A small network was shown many inputs. Here are its activations along a few directions, one row for each input.
Each table varies a few parts of the input and shows all the possible inputs, shuffled.
A made-up example of a description, with smaller parts first: one of 6 places along a line, together with either a single point or one of 9 places around a ring or (one of 2 separate values, together with one of 8 places around a ring).
Shared parts are said once, and a part with two or three values counts as separate values.
(in the rows, 128 means zero)

Other details of the inputs vary at random and push rows far along three fixed directions, the same in every table; ignore that.

Table:
row 1: [144 171  87  82 115  73 164  78  79 106  93 185]
row 2: [114 105 176 161 119 137 141 118 144 143 131  79]
row 3: [121 148 110 108 175  94 183  85 102 144 136 108]
row 4: [ 79 121 144 150 153 120 166 130 125 154 104  58]
row 5: [151 135 141 104 121 106  90 180 215 139 162 131]
row 6: [149 124 120 102 129  83 113 175 165 123 147 156]
row 7: [ 94 137 122 148 129  92 148 119 116 152 124  84]
row 8: [142 112 137 125 118 119  93 190 213 135 160 139]
row 9: [133 173  84 101 117 104 143  97  74 130 108 145]
row 10: [129 154 112 109 101 114 152  60  83 109  97 171]
row 11: [ 89 152 133 148 155 103 166  97  94 125 113  90]
row 12: [142 115 176 137 133 115 116 177 191 163 154 101]
row 13: [157 127 152  93 114 113  74 177 191 132 167 172]
row 14: [154 198  81  80 154  77 149  91  61 118  90 163]
row 15: [118 138 126 135 138  94 125 170 159 168 144  86]
row 16: [131 120 114 145 123 155 106 122 108 137 114 128]
row 17: [147 191 107  67 160  64 105 172 146 125 153 173]
row 18: [142 119 129 114  95 159 125  85  71  89 115 175]
row 19: [129 141 114 102 174  97 154 117 138 143 158 114]
row 20: [117 128 123 150 131 151 106 113 112 113 117 137]
row 21: [141 151 108 101 146  80  99 156 146 145 135 118]
row 22: [155  81 134 150  91 226 102 137 110 100 129 176]
row 23: [ 83 135 149 167 158 115 157 122 127 136 127  58]
row 24: [168 165  93  75 127  91 166  96  53  99 101 175]
row 25: [127 139  94 120  96 148 103 112  97 119 126 175]
row 26: [127  94 148 155  81 199  86 129 169 114 141 156]
row 27: [ 91  79 156 187 132 116 164 126 141 132 123  62]
row 28: [151 137 147 114 126 105 107 178 204 153 153 127]
row 29: [ 90 131 133 129 150 116 150 133 126 144 109  80]
row 30: [129  71 141 162  93 208 110 119 114  90 132 134]
row 31: [142  89 116 151  84 216 120 111 100  92 111 168]
row 32: [100  99 157 187 129 130 177 120 146 156 110  66]
row 33: [137 115 151 145 110 154 117 147 173 146 136 128]
row 34: [138 137 141 125 111 134 149  89  98 126 110 133]
row 35: [ 99  84 155 184 134 126 168 129 140 137 119  55]
row 36: [162 183  99  70 158  71  91 166 148 124 140 158]
row 37: [165 133 147  91 115 121  77 177 193 129 167 154]
row 38: [153 168 117  89 148 116  86 194 171 127 162 157]
row 39: [113 108 135 156 115 134 146 116 148 125 118  97]
row 40: [ 74 119 140 143 144 122 150 121 122 138 107  82]
row 41: [116 146 108 106 173  89 177  79 105 134 140 104]
row 42: [118 144  96  90 112 155 112 108  86 100 104 191]
row 43: [117 107 138 161 117 140 153 122 144 135 114 102]
row 44: [143 130 108 133 110 205  78 119 106  97 119 179]
row 45: [153  88 151 148  88 223  98 127 112 107 130 172]
row 46: [127  93 178 137 133 102 101 185 189 142 167 108]
row 47: [164 183  90  70 137  71 112 175 141 156 141 160]
row 48: [115 107 130 162 116 192  81 119 120 105 124 161]
row 49: [129 155 131 127 154 127 129 156 137 137 136 126]
row 50: [152 107 142 122 131 121 112 178 161 124 155 123]
row 51: [112  91 152 155 129 114 147 126 120 120 131 104]
row 52: [160 168 133  66 136  49 120 147 153 136 145 153]
row 53: [135  89 133 158  86 206  98 143 166 113 135 148]
row 54: [ 88 136 151 171 160 123 165 125 122 145 122  62]
row 55: [ 93 120 128 139 165 109 175  70 103 135 139 102]
row 56: [123 149 113 111 176  94 186  88 100 148 134 112]
row 57: [138 140  92 113 112 141  93 102  86 111 112 185]
row 58: [135 155 109 121 156  75 144 124 103 160 106 106]
row 59: [115 120 117 128 117 191 121 127 108 125 105 147]
row 60: [174 116 125 106 123 130  94 210 188 134 156 164]
row 61: [122  93 147 168  81 214 110 102 140 114 123 135]
row 62: [ 90 125 139 128 151 110 133 158 158 145 126  74]
row 63: [136 115 146 133 113 146 140 101  93 113 117 127]
row 64: [147 148  90 107 119 140 101 111  88 121 110 160]
row 65: [100  85 182 176 132 123 155 118 135 136 131  49]
row 66: [149 122 152 119 129 114 129 148 136 133 139 123]
row 67: [ 94 144 115 144 130  95 162  97  93 146 111  74]
row 68: [135  92 125 140  95 181 123 101  86  84 121 163]
row 69: [113 119 126 126 162 125 145 107 139 135 161 115]
row 70: [139 138  95 111 111 119 162  82  72  92  97 150]
row 71: [119 102 120 156 107 179  80 122 121 122 124 141]
row 72: [139 161 109 123 150 117 138 108  89 129 100 139]
Each input here is: one of 6 places along a line, together with either a single point or one of 5 places around a ring or one of 6 places around a ring.
Question: The inputs of row 55 and row 69 match in every part but the place on the line of 6. If row 13 is changed in the same way as row 55 into row 69, which row does it become?
Answer: row 52
Question: The inputs of row 18 and row 66 match in every part but the place on the line of 6. If row 68 is changed in the same way as row 18 into row 66, which row does it become?
Answer: row 24
Question: Change only the place on the line of 6 in row 36. List by row number the other rows that result.
Answer: row 14, row 20, row 44, row 48, row 72
Question: Change only the place on the ring of 5 in row 58. List by row number the other rows that result.
Answer: row 47, row 49, row 59, row 72
Question: Start at row 17 and move only the place on the ring of 5, one step at a time. The first step leads to row 48. Which rows follow, in order?
Answer: row 57, row 25, row 42

Table:
row 73: [137 154 111 110 140 103 101 149 132 126 131 143]
row 74: [157 148  93  70 113 144  78 144 131 115 147 214]
row 75: [120 119 139 143 119 114 170  68  99 129 114 109]
row 76: [117 130 105 132 110 163 109 108  99 102 116 152]
row 77: [149 143  97  87  97 179  69 133 126  96 137 227]
row 78: [ 96 126 124 170 144 120 165  95  93 138  96  80]
row 79: [140 145 145  97 148  55 144 160 147 134 125 113]
row 80: [129 120 124 131 112 139 164  95  79 109  90 133]
row 81: [167 164  87  74 130 112  85 149 117 121 136 188]
row 82: [131  84 139 155 131 215  83 175 177 122 170 141]
row 83: [132 125 132 132 107 123 165  82  71 114 107 132]
row 84: [ 96  86 147 171 122 177 107 154 174 143 144 110]
row 85: [148 154  88  81 127 109 100 142 119 120 137 166]
row 86: [107 137 125 153 139 127 156  84  79 141  98  98]
row 87: [126 138 162 126 149  44 158 158 157 147 139  82]
row 88: [124 114 141 144 105 143 147  81 100 106 109 130]
row 89: [163 146 124  94 127  81 134 165 148 131 140 147]
row 90: [ 92 116 118 164 129 141 152 104 105 128 107  89]
row 91: [118 150 136 111 156  78 139 153 156 165 142  83]
row 92: [120 150 105 121 115 162 147  88  86 121 101 140]
row 93: [137 132 151 103 154  46 149 169 155 152 135  91]
row 94: [148 144 126 105 139  70 151 136 158 141 137 124]
row 95: [150 138 141  98 144  48 140 150 161 148 146 110]
row 96: [ 93 144 132 145 130 137 160  79  89 130 100  95]
row 97: [102  77 168 180 149 184  98 170 189 135 170  87]
row 98: [109  72 163 175 148 189  97 170 181 141 174  91]
row 99: [147 125 114 123 100 145 147  87  94 105 106 157]
row 100: [120 114 132 166 124 180 112 136 136 138 121 121]
row 101: [141 126 137 121 113 130 121 117 145 115 136 151]
row 102: [123 119 136 156 118 184  89 140 138 127 129 136]
Question: The inputs of row 82 and row 97 match in every part but one. If row 78 is changed in the same way as row 82 into row 97, which row does it become?
Answer: row 73
Question: What is each input in this table made of?
Answer: one of 3 separate values, together with either a single point or one of 4 places along a line or one of 5 places around a ring
Question: Change only the choice among 3 separate values in row 83. List by row number the other rows that result.
Answer: row 87, row 89
Question: Change only the place on the ring of 5 in row 73. List by row number the other rows that result.
Answer: row 76, row 77, row 96, row 102
Question: Start at row 79 and move only the place on the line of 4, one step at a time. The first step leads to row 87. Which rows follow, in order?
Answer: row 88, row 101
Question: Start at row 75 and move only the place on the line of 4, one step at a time. The first step leads to row 95. Which rows follow, in order?
Answer: row 83, row 93

Table:
row 103: [142 140 117 108 124 134  92 128 159 142 151 175]
row 104: [167 181 110  60 179  70  82 225 160 145 164 150]
row 105: [ 77  68 161 199 146 184 148 148 179 138 147  68]
row 106: [136 168 121 120 127  43 177  84  92 158  90 106]
row 107: [143 155  86  82 111 149  94  80  66  87 111 232]
row 108: [165 140 133  86 106 161 113 123  91  81 129 197]
row 109: [ 94  91 131 193  90 214  90 101 118  84 115 145]
row 110: [154 175  68  82 101 148  80 110  99 121 124 192]
row 111: [105 153 100  98 150  50 186  82  90 143 105 121]
row 112: [166 157 123  88 160  76  73 230 175 146 151 127]
row 113: [115 123 147 133 150 117 121 139 131 135 139 133]
row 114: [136  37 137 166 139 129 148 138 147 126 176  87]
row 115: [105  66 186 201 127 189 105 164 157 140 140  96]
row 116: [158 171 103  72 165 119  80 186 171 157 175 151]
row 117: [ 97 106 150 163 148 103 207 109  96 155  99  67]
row 118: [120 150 108 118 151  73 187 120  77 145  87  78]
row 119: [119 129 102 132 113 195  90  94 106  75 120 195]
row 120: [ 84  67 146 178 139 217 103 169 161 149 157  81]
row 121: [ 88  90 135 165 134 158 130 141 181 127 144  99]
row 122: [170  58 149 166 148 134 102 156 194 143 210 101]
row 123: [147 113 137 166 116 182 114 143 165 123 126 130]
row 124: [144 169 106  75 151  59  61 205 173 146 160 140]
row 125: [110 109 156 164 156 134  92 182 247 161 180  86]
row 126: [ 83 158 112 141 165  95 174  64  85 160 108  64]
row 127: [137 199  89  95 140  46 169  88  67 149  88 106]
row 128: [116 118  84 124  82 196  96 109  89 108 114 167]
row 129: [ 88 131 139 123 119  70 195  78 101 132 107  76]
row 130: [133 186 124  62 162  42 183  78  66 107 113 144]
row 131: [120 178 110 117 176  79 189  80 108 137 117 109]
row 132: [108 158 125 147 145  51 170 101  92 116  85  90]
row 133: [ 77 111 139 172 164 128 199 112  86 158 104  33]
row 134: [140  96 158 156  84 238 124  88 109 106 127 150]
row 135: [137 194 124  73 159  45 204  57  81 135 113 121]
row 136: [163 142 102 128 113 207 119 105 111  99 121 191]
row 137: [170 157 112  72 167  74 119 232 211 142 166 150]
row 138: [ 71  60 204 200 108 163 112 134 168 129 147  58]
row 139: [119 111 107 138  99 155 106 145 166 110 133 152]
row 140: [133 100 132 147 174  45 188  71  59 110 136  77]
row 141: [176 166  77  93 102 179 104 107  68 109 102 194]
row 142: [106 148 105 127 132  67 174 113  84 148  87  73]
row 143: [159 107 129 152  79 209 108  99 101 120 101 174]
row 144: [117 134 121 144 145  81 203 112 105 127  83  84]
row 145: [107 129 166 157 115  86 186  74 108 150 102  58]
row 146: [ 70 111 157 181 135  84 163  86  96 145  98  63]
row 147: [ 43  93 140 185 156 134 171 100 118 163 117  24]
row 148: [109  86 134 186  69 224  99  76 117 129 118 149]
row 149: [171 141 148  61 145  78 121 220 203 141 173 138]
row 150: [139 140  93 136  87 188  99  85 125 100 120 188]
row 151: [109  90 158 160  94 216 109  86 147 117 145 136]
row 152: [ 92 103 114 158 113 229  78  94  85 101 120 149]
row 153: [ 97  85 166 222 112 167 127 137 188 147 128  59]
row 154: [ 90  88 161 188 134  98 203 112 110 160  85  39]
row 155: [119 116 175 145 134  92 160 126 116 125 111  79]
row 156: [168 155 103  91  92 115  90 121  83  99 103 209]
row 157: [104  80 156 155 122 108  97 205 230 169 169  88]
row 158: [152 132  94  85 111 163 116 122 102 110 130 213]
row 159: [106 139 140 102 148  85 204  90 100 126 119  96]
row 160: [180 137 125 101  78 185 115  93  94  96 110 195]
row 161: [116  99 185 151 118 120  94 178 237 165 182  79]
row 162: [185 191  93  54 160 102  91 192 153 152 161 167]
row 163: [168 171  83  91 124 166 116 106  66  69 105 226]
row 164: [164 138 141  71 115  63 103 211 207 142 162 135]
row 165: [153 150 126  42 144  62 103 194 207 137 180 155]
row 166: [117 185 103  98 184  62 174  93  82 111 109 133]
row 167: [153 179  96  54 175  92  72 195 143 135 165 169]
row 168: [177 146 136  98 142 108 101 188 184 163 162 158]
row 169: [121 112 116 159  86 202  80 114  76  99 102 148]
row 170: [155 105 165 105 127 101 113 219 215 146 161 105]
row 171: [167 129 155 109 144  74  83 224 193 149 149 136]
row 172: [145 130 112 124 104 202 109  83  96 118 125 199]
row 173: [113  73 122 189  68 224 118 113 124  94 102 142]
row 174: [130 178 116 122 162  41 186 104  78 112  78 105]
row 175: [111 105 139 129  93 204 101  74  89  77 125 177]
row 176: [108  68 194 183  95 170  94 155 165 121 143  90]
row 177: [171 144  78  81  68 147 114 104  73  98  91 224]
Question: What is each input in this table made of?
Answer: one of 3 separate values, together with either a single point or (one of 4 places along a line, together with one of 6 places around a ring)
Question: The inputs of row 103 and row 111 match in every part but the choice among 3 separate values. If row 153 is changed in the same way as row 103 into row 111, which row does it become?
Answer: row 173
Question: The inputs of row 123 and row 174 match in every part but the choice among 3 separate values. If row 127 is changed in the same way as row 123 into row 174, which row does it become?
Answer: row 169
Question: Start at row 133 and move only the place on the line of 4, one step at a time. The first step leads to row 137. Which rows follow, in order?
Answer: row 117, row 149
Question: Change only the choice among 3 separate values in row 139. List by row number the other rows that result.
Answer: row 109, row 150
Question: Change only the place on the ring of 6 in row 148. List by row number the other rows that result.
Answer: row 103, row 106, row 143, row 168, row 172
